Small tables with named rows and columns. After each table, cells are looked up by row and column.

Nevez =
|  | Zerap | Mut | Sobir |
|---|---|---|---|
| Los | -63 | -2 | -29 |
| Nakuda | -2 | 45 | -14 |
| Fofefed | 35 | 6 | -76 |
| Nasel | 61 | 62 | 55 |
| Muragop | 22 | 8 | -52 |
| Kozasu | 23 | 56 | 36 |
| Nirodi | 77 | 31 | -50 |
| Zar | 10 | 28 | -40 |
| Zetufu | 38 | 3 | 34 |
| Nule | 41 | 5 | -30 |
| Morif | 46 | 65 | -18 |

Nasel, Sobir -> 55
Zetufu, Mut -> 3
Nirodi, Zerap -> 77
Morif, Sobir -> -18
Zar, Mut -> 28
Fofefed, Zerap -> 35
Los, Mut -> -2
Morif, Zerap -> 46
Zar, Zerap -> 10
Muragop, Zerap -> 22
Zar, Sobir -> -40
Nule, Zerap -> 41
Nakuda, Zerap -> -2
Nasel, Mut -> 62
Muragop, Sobir -> -52
Which row has the largest Sobir? Nasel

Pulu:
|  | Fubeg | Fuzuvok | Zuf | Dab | Zupil | Zefe | Tebon | Fivipul |
|---|---|---|---|---|---|---|---|---|
| Naz | 119 | 115 | 110 | 98 | 137 | 104 | 120 | 161 |
| Zaz | 96 | 146 | 93 | 91 | 83 | 115 | 139 | 35 |
| Duvog | 44 | 21 | 128 | 175 | 199 | 133 | 87 | 60 |
| Toz | 156 | 117 | 113 | 142 | 163 | 151 | 97 | 149 |
| Betaf | 178 | 207 | 104 | 200 | 71 | 149 | 189 | 133 |

Fubeg of Betaf: 178
Tebon of Naz: 120
Fivipul of Betaf: 133
Zupil of Toz: 163
Tebon of Toz: 97
Zefe of Naz: 104
Dab of Betaf: 200
Fivipul of Toz: 149
Fuzuvok of Zaz: 146
Tebon of Duvog: 87
Zuf of Toz: 113
Fuzuvok of Duvog: 21
Fubeg of Naz: 119
Tebon of Zaz: 139
Zefe of Betaf: 149
Fubeg of Zaz: 96

Dupoma:
,Sav,Vol,Togoba,Tino,Zotif,Las,Bogeri
Sed,12,787,247,133,-19,128,101
Vozo,-68,136,303,70,-336,-725,385
Bokifuz,365,-112,90,219,35,719,178
Porope,-35,91,15,-105,-197,-205,321
Pog,107,197,-63,133,-152,810,58
Vaze,-44,172,183,80,88,690,82

Bogeri of Pog = 58
Vol of Vozo = 136
Bogeri of Vaze = 82
Zotif of Vozo = -336
Tino of Porope = -105
Sav of Vozo = -68
Vol of Vaze = 172
Vol of Porope = 91
Sav of Pog = 107
Tino of Vozo = 70
Sav of Porope = -35
Las of Pog = 810
Togoba of Pog = -63
Togoba of Vaze = 183
Togoba of Bokifuz = 90
Vol of Bokifuz = -112
Bogeri of Vozo = 385
Togoba of Porope = 15
Zotif of Porope = -197
Row with the largest Zotif: Vaze

Tun
         Dugogi  Sovimar  Dof  Sas  Gadaset  Furupid
Gufines     117       81  165  136      150      165
Situlol     145       73   23  223      136      162
Nur         169      104  112  204      202      149
Lub          26       78   81   91       93       90
Zezi        108       71   63   31       41       67
Kazas        77       95   56  120      136      156
Dok          87       87  101   96       41      151
Kuvig        82      198  144   84       93      117

What is the Gadaset of Zezi in Tun? 41
What is the Sovimar of Kazas in Tun? 95
What is the Sas of Lub in Tun? 91
What is the Sas of Kuvig in Tun? 84
What is the Gadaset of Lub in Tun? 93
What is the Dugogi of Gufines in Tun? 117
What is the Sas of Kazas in Tun? 120
What is the Sovimar of Zezi in Tun? 71
Which row has the largest Sovimar? Kuvig

Fen:
         Gegob   Bog
Dos       -0.1  -4.6
Kubipat   -6.0   3.8
Pegot      5.6  -4.3
Ket        1.2   5.3
Tad       -5.1   5.0
Las        6.4   1.0
Babad      3.4   4.2
Ranopu     3.3  -5.1
Razovo     1.1  -5.0
Ruvo      -6.2   3.1
Bup       -5.2   4.8
Lirifo     5.7  -4.3
Kof       -5.4   4.6

Gegob of Bup = -5.2
Gegob of Razovo = 1.1
Bog of Lirifo = -4.3
Bog of Pegot = -4.3
Bog of Kof = 4.6
Gegob of Ranopu = 3.3
Bog of Bup = 4.8
Gegob of Tad = -5.1
Bog of Dos = -4.6
Bog of Ruvo = 3.1
Bog of Tad = 5.0
Gegob of Pegot = 5.6
Gegob of Ket = 1.2
Bog of Razovo = -5.0
Gegob of Dos = -0.1
Gegob of Ruvo = -6.2

Gir.csv
,Zon,Pivop,Bezar,Vubibo
Tutopo,4961,3640,4649,4767
Manul,2215,4649,6811,6313
Bibi,2683,7208,4029,2777
Mibo,2222,2806,7573,5752
Kanu,4841,4980,3805,5883
Kadebu,4649,6003,1802,5866
Fal,5550,3614,5771,4649

What is the Zon of Manul in Gir?
2215
What is the Vubibo of Kadebu in Gir?
5866
What is the Bezar of Manul in Gir?
6811
What is the Zon of Fal in Gir?
5550
What is the Zon of Bibi in Gir?
2683
What is the Bezar of Bibi in Gir?
4029
What is the Pivop of Fal in Gir?
3614
What is the Bezar of Tutopo in Gir?
4649

